A small network was trained on invented records. Each row is its activation on one of them, seen along a few directions.
Records have a field called VATIV. Each example row is followed by its value.
Records without VATIV are marked none.
The largest differences between rows may come from other fields.
In the rows, zero is written as 500.
Random noise pushes rows far along 3 fixed directions. That doesn't count. These rows show it; they differ only by the noise:
654 463 554 365 469 793 439 588 261 570 198 388 700 366 467 837 645 490
 344
446 558 419 517 544 488 446 534 477 562 474 531 389 467 476 457 445 603
 579
634 473 426 374 423 323 731 418 337 305 589 664 612 553 581 633 609 450
 509
400 507 447 543 424 574 347 555 319 370 553 517 541 574 573 699 405 655
 257
323 595 374 606 562 426 372 540 540 553 579 557 274 518 487 349 331 686
 594

644 514 438 358 498 428 684 459 418 491 455 583 548 455 491 556 627 470
 628
kalud
444 505 504 662 463 284 544 399 688 497 715 624 306 608 577 183 540 497
 681
kab
525 434 524 422 529 537 550 497 449 326 523 422 745 547 506 642 467 404
 250
rap
392 629 404 533 615 328 502 538 699 567 544 521 288 487 448 239 365 573
 784
zusel
473 592 408 492 549 380 528 477 542 547 540 524 382 486 469 376 448 532
 685
fako
467 532 509 582 503 418 522 421 651 697 563 593 287 474 444 204 544 477
 764
lunen
500 475 585 588 510 562 471 477 647 752 420 489 344 407 437 292 634 444
 690
kugun
337 500 566 670 508 661 251 582 617 602 457 389 397 556 483 451 392 588
 397
gilu
448 482 363 437 633 115 773 399 697 273 788 591 505 626 541 271 365 394
 617
par
542 578 408 424 530 360 641 455 464 482 531 623 450 474 462 472 519 536
 692
kalud
413 479 487 603 409 396 445 425 504 410 713 623 424 616 581 439 420 552
 456
punu
444 550 374 460 491 260 596 442 470 285 691 657 480 629 564 538 341 537
 514
foro
450 464 532 573 436 372 539 446 600 433 678 547 430 636 554 364 494 466
 527
fako
472 443 561 608 441 518 458 474 593 529 523 494 452 549 523 411 559 496
 512
par
440 531 456 480 475 546 415 531 437 547 443 510 474 452 502 533 465 599
 489
lunen
450 453 548 629 403 367 522 413 574 477 744 654 375 649 549 311 518 485
 541
nomog
799 476 501 269 473 462 762 446 294 431 360 543 733 403 505 763 732 346
 573
fimus
657 514 494 331 556 536 615 521 458 607 239 484 582 360 447 576 608 407
 660
foro
483 445 551 594 336 475 521 406 465 402 700 615 512 661 586 494 591 510
 384
kalud
470 536 375 495 473 325 566 444 459 336 647 616 478 567 551 524 425 562
 541
par
458 478 559 651 450 534 412 484 612 591 532 543 383 517 504 315 560 522
 586
rap
558 392 558 401 596 651 508 571 531 493 402 310 721 486 481 558 514 351
 304
nomog
327 614 301 602 514 167 551 428 596 358 806 689 290 666 567 286 309 624
 645
gilu
368 564 396 551 500 440 419 502 487 422 577 562 412 580 551 492 353 583
 463
foro
432 489 446 503 405 548 391 519 346 368 557 541 564 553 586 698 432 608
 279
lunen
457 540 387 484 468 395 532 486 385 332 600 586 530 577 556 630 424 590
 451
sivek
633 469 569 424 516 591 530 477 524 651 346 435 531 399 447 526 620 442
 582
suz
476 519 484 413 637 460 565 485 580 450 516 400 595 512 488 458 410 412
 464
zusel
660 505 513 398 491 590 541 510 372 578 322 512 598 380 445 635 612 472
 571
nomog
472 528 476 501 465 440 454 547 423 306 576 536 558 556 586 650 441 558
 358
fimus
672 383 618 468 326 462 678 409 345 289 563 585 728 598 649 718 774 365
 348
sivek
486 412 588 523 355 565 470 472 392 394 591 530 594 579 578 654 555 479
 322
kugun
684 450 573 341 390 620 580 538 287 340 407 477 795 480 562 868 672 403
 303
ped
634 405 594 465 402 445 655 405 483 477 533 577 565 507 548 527 713 350
 525
kugun
524 410 663 597 410 732 402 499 532 684 378 419 483 476 467 490 655 451
 408
none
477 447 607 611 455 740 343 536 497 649 389 424 490 480 474 554 593 522
 402
sivek
604 571 423 415 552 311 693 426 481 549 510 647 426 438 437 393 551 482
 825
razat
546 547 511 490 535 721 336 567 424 669 280 365 509 361 431 612 532 545
 480
kab
507 565 425 518 497 339 601 446 530 498 601 603 373 494 492 369 431 526
 657
none
572 406 574 510 364 437 624 409 494 373 616 557 591 632 595 524 639 391
 447
zusel
473 575 372 461 555 299 562 452 530 446 601 569 392 498 493 433 405 576
 638
suz
484 474 446 384 669 341 637 483 637 463 541 445 524 485 477 348 409 407
 576
punu
371 544 421 519 467 404 427 532 456 383 609 523 483 595 575 534 350 616
 408
fako
350 536 394 580 401 319 462 480 393 277 745 663 462 672 624 525 361 680
 367
razat
337 615 386 563 603 454 332 550 578 591 516 454 285 462 448 379 305 687
 580
suz
598 384 613 517 338 531 589 430 437 400 579 551 637 591 590 612 700 383
 375
ped
436 516 398 523 450 411 498 492 445 398 635 605 474 566 567 543 442 578
 450
ped
538 376 567 425 602 369 678 462 721 368 615 380 630 596 495 381 503 242
 414
kab
485 562 375 460 491 289 616 447 458 333 641 627 510 590 550 546 411 536
 556
gilu
554 426 632 555 430 627 477 487 495 579 431 504 516 499 483 500 660 473
 484
razat
444 561 485 520 521 511 449 573 529 524 466 474 430 443 483 477 428 574
 548
none
386 536 394 476 632 211 606 430 625 350 717 549 460 571 510 335 293 483
 558
punu
504 520 425 476 413 200 657 416 472 220 768 717 493 640 598 464 480 504
 520
rap
358 565 478 596 528 665 226 627 491 626 400 414 401 452 483 519 376 667
 399
fimus

Which value of VATIV does each new row have?
612 474 474 248 631 318 802 428 539 306 554 475 737 529 499 578 461 311
 491
zusel
539 427 625 576 426 687 401 506 530 622 393 442 516 489 473 485 618 469
 471
rap
536 444 545 532 441 416 578 409 586 506 571 576 444 546 522 362 580 420
 616
punu
466 564 441 504 521 534 433 520 456 597 418 488 448 403 446 523 475 561
 577
kugun
471 554 412 494 492 262 580 465 531 319 698 611 443 585 577 439 428 536
 576
kab
282 601 445 626 570 680 179 621 560 766 369 417 277 399 425 362 330 722
 572
lunen
327 617 362 586 564 388 405 530 525 493 581 548 330 540 494 422 315 660
 567
sivek
650 372 645 449 369 606 571 448 378 460 453 488 669 489 556 701 738 370
 365
kugun
376 625 432 561 596 625 299 584 521 701 384 442 318 388 381 430 386 685
 607
kalud
340 595 353 570 551 417 431 519 502 488 587 573 335 542 503 434 338 647
 582
sivek
490 412 566 506 590 356 653 471 746 402 677 461 546 606 483 246 504 284
 488
rap
626 412 601 462 378 498 626 452 475 397 498 512 666 564 578 588 684 368
 456
zusel
590 543 452 409 514 373 656 485 513 411 502 566 549 512 520 521 544 444
 627
gilu
604 553 508 414 535 603 498 526 453 645 339 480 508 373 407 567 582 506
 571
kalud
607 531 432 396 477 390 657 441 415 390 509 583 593 526 531 616 555 434
 539
gilu
572 479 467 388 445 516 558 501 340 369 431 534 656 520 557 730 524 467
 397
foro
397 558 444 502 508 496 389 544 449 426 526 500 485 562 508 602 323 574
 389
foro
566 488 544 576 535 382 649 403 733 755 518 603 282 444 422 148 692 379
 851
ped
